These are the activations of a small neural network, seen along a few directions. Each row is one input.
In each table, some parts of the input vary, and every possible input appears once, in random order.
Descriptions start from the smaller parts, as in this example, which fits no table here: one of 4 places along a line, together with either a single point or one of 11 places along a line or (one of 3 separate values, together with one of 8 places around a ring).
Shared parts are said once, and a part with two or three values counts as separate values.
In the rows, zero is written as 128.

Other details of the inputs vary at random and push rows far along two fixed directions, the same in every table; ignore that.

Rows:
row 1: [123 143 157 142  59  64 129  39  95 132 170 135]
row 2: [ 58 167 146 137  38  86 130  99 135 153 123 147]
row 3: [141 112 132  74  71 165 159 129 147 148 129 210]
row 4: [ 81 146 154 122 100  99  86  90 127 143 174  89]
row 5: [137 159 154 174 176 101  73 129 134 116 104  41]
row 6: [ 59 143 115 115 106  92 107  70 128 149 166 144]
row 7: [130 150 148 127 143 106  89 106 136 132 131 138]
row 8: [187 141  88 166 189 181 134 150 164 122  91  64]
row 9: [ 84 185 127 112  98  79 120  66 103 126 152 145]
row 10: [ 81 130  98 132 142 107 122 103 134 143 150 122]
row 11: [ 63 111 115 111 102 106 134 109 127 139 154 166]
row 12: [109 160 102 143 114 113 140 108 156 143 109 119]
row 13: [108  68 146  64  83 154 144 147 112 146 156 189]
row 14: [135 184  92 191 168 123 108 103 163 125  97  32]
row 15: [ 52 201 127 167  77  64 110  62 154 137 122  93]
row 16: [154 181 129 179 156 143  99 112 169 118 115  25]
row 17: [132 149 126 168 188 141  82 115 145 120 155  23]
row 18: [ 89 140 154 114  52 115 144 116 137 148 116 150]
row 19: [143 108 147  73  56 159 156 147 143 145 129 190]
row 20: [160  75 160  56  98 149 138 174 121 138 128 228]
row 21: [168 142 108 120 171 157 140 135 111 109 130 122]
row 22: [124  82 126  86 118 127 152 161 126 128 107 234]
row 23: [ 34 157 126 160 105  72  93  81 126 132 156  90]
row 24: [120 119 167 146  67  51 101  47 124 147 147 160]
row 25: [ 83 168 161 121  45  97 117  86 141 147 130 123]
row 26: [112 171 148  97  96 108 121  84 104 123 163 154]
row 27: [149  76 116  68 128 147 150 157 125 137 111 247]
row 28: [123  90 126 139 159 156 128 163 122 127 126  85]
row 29: [170 126 137 121 153 157 143 166 100 103 123  97]
row 30: [179 128  90 161 212 161 156 182 117  86 100  75]
row 31: [101 112 142 167  87  75 106  41 125 152 181  98]
row 32: [126 167 108 184 204  87  90 116 146 120 100  64]
row 33: [184  60  83 106 199 214 155 187 136 129 132 149]
row 34: [191  96  82 107 190 181 184 192 110 106 107 153]
row 35: [189 127 104 160 230 156 104 157 145 113  95  86]
row 36: [135  65 159  70 100 143 153 179 111 139 106 230]
row 37: [205  98 130  93 155 188 159 196 103 103 128 133]
row 38: [179  64 104 100 182 209 149 181 136 128 143 149]
row 39: [117 156 123 194 185  93  87 137 138 105  95  60]
row 40: [150 122 150  64  96 153 151 134 102 117 157 194]
row 41: [119 177 117 184 170 106 119 131 111  92 119  46]
row 42: [107 131 159  94  85 117 152 132  88 124 137 162]
row 43: [102  51 123  82  94 162 165 180 107 144 139 212]
row 44: [ 75 143 130 121  50 107 147 114 142 140 118 172]
row 45: [231  92 103 204 164 169 150 137 159 123  95  47]
row 46: [ 74 182 149 148  97  76 119 103  92 120 140 106]
row 47: [170  66 123 122 167 168 149 220 119 121  84 173]
row 48: [200 124 132 157 219 161  98 170 148 105 105  72]
Each input here is: one of 4 separate values, together with either a single point or one of 11 places around a ring.
- Changing only the choice among 4 separate values turns row 17 into row 16. The same change can be made to row 23. Which row results? => row 44
- Changing only the choice among 4 separate values turns row 31 into row 45. The same change can be made to row 11. Which row results? => row 15
- Which other rows does row 14 become when the choice among 4 separate values takes its other values? List them by row number. => row 6, row 9, row 27
- Which other rows does row 36 become when the place on the ring of 11 takes its other values? List them by row number. => row 5, row 7, row 20, row 22, row 27, row 32, row 35, row 39, row 47, row 48

Rows:
row 49: [104 169 132 144 136  99 112 124 129 117 113 114]
row 50: [ 93 100 128  94 100 130 140 140 122 137 139 191]
row 51: [118 159 140 160 132  96  91  78 136 130 149  80]
row 52: [ 88 134 127 126 115 100 112 102 135 139 138 151]
row 53: [126 170 132 179  75 114 128  80 164 144 114  68]
row 54: [ 98 160 148 120  89  91 115  74 114 134 161 127]
row 55: [106  98 125  92 105 125 137 128 128 147 133 195]
row 56: [153  87 135  66  99 164 162 148 112 136 144 201]
row 57: [211  68 108 129 183 189 152 177 130 117 117 125]
row 58: [107 108 119 104  30 138 178 126 159 156 104 201]
row 59: [171  69  96 126 194 191 154 211 131 119 102 126]
row 60: [ 93 148 123 153 137  92 104  94 133 134 132 106]
row 61: [106 169 132 147 137  95 113 120 123 118 109 108]
row 62: [197  75 115 133 181 186 151 183 124 112 121 108]
row 63: [172 121 119 169 189 156 113 152 133 108 125  50]
row 64: [123 109 144  71  74 136 148 118 114 137 159 205]
row 65: [181 149 129 167 180 140 116 148 124 101 104  58]
row 66: [ 91 161 153 143 105  87  92  76 122 137 155  86]
row 67: [ 92 159 118 142 138 109 111 110 130 123 135 104]
row 68: [144  86 139  84  95 141 142 123 123 146 147 193]
row 69: [ 87 163 122 141 136 102 109 105 127 131 133  96]
row 70: [118 173 159 130 102  91 106  96 118 127 132 113]
row 71: [ 85 125 128 124 116 108 125 121 121 135 138 142]
row 72: [162 100 148  73  94 153 160 161 113 125 127 215]
row 73: [151 126  95 156 196 154 133 162 129 111 110  79]
row 74: [153 144 116 154 188 142 126 169 131 109  87  85]
- Changing only one part turns row 64 into row 67. The same change can be made to row 68. Which row results? => row 55
- What do these inputs look like to the network? => one of 2 separate values, together with either a single point or (one of 3 separate values, together with one of 4 places along a line)
- Which other rows does row 74 become when the choice among 3 separate values takes its other values? List them by row number. => row 49, row 61
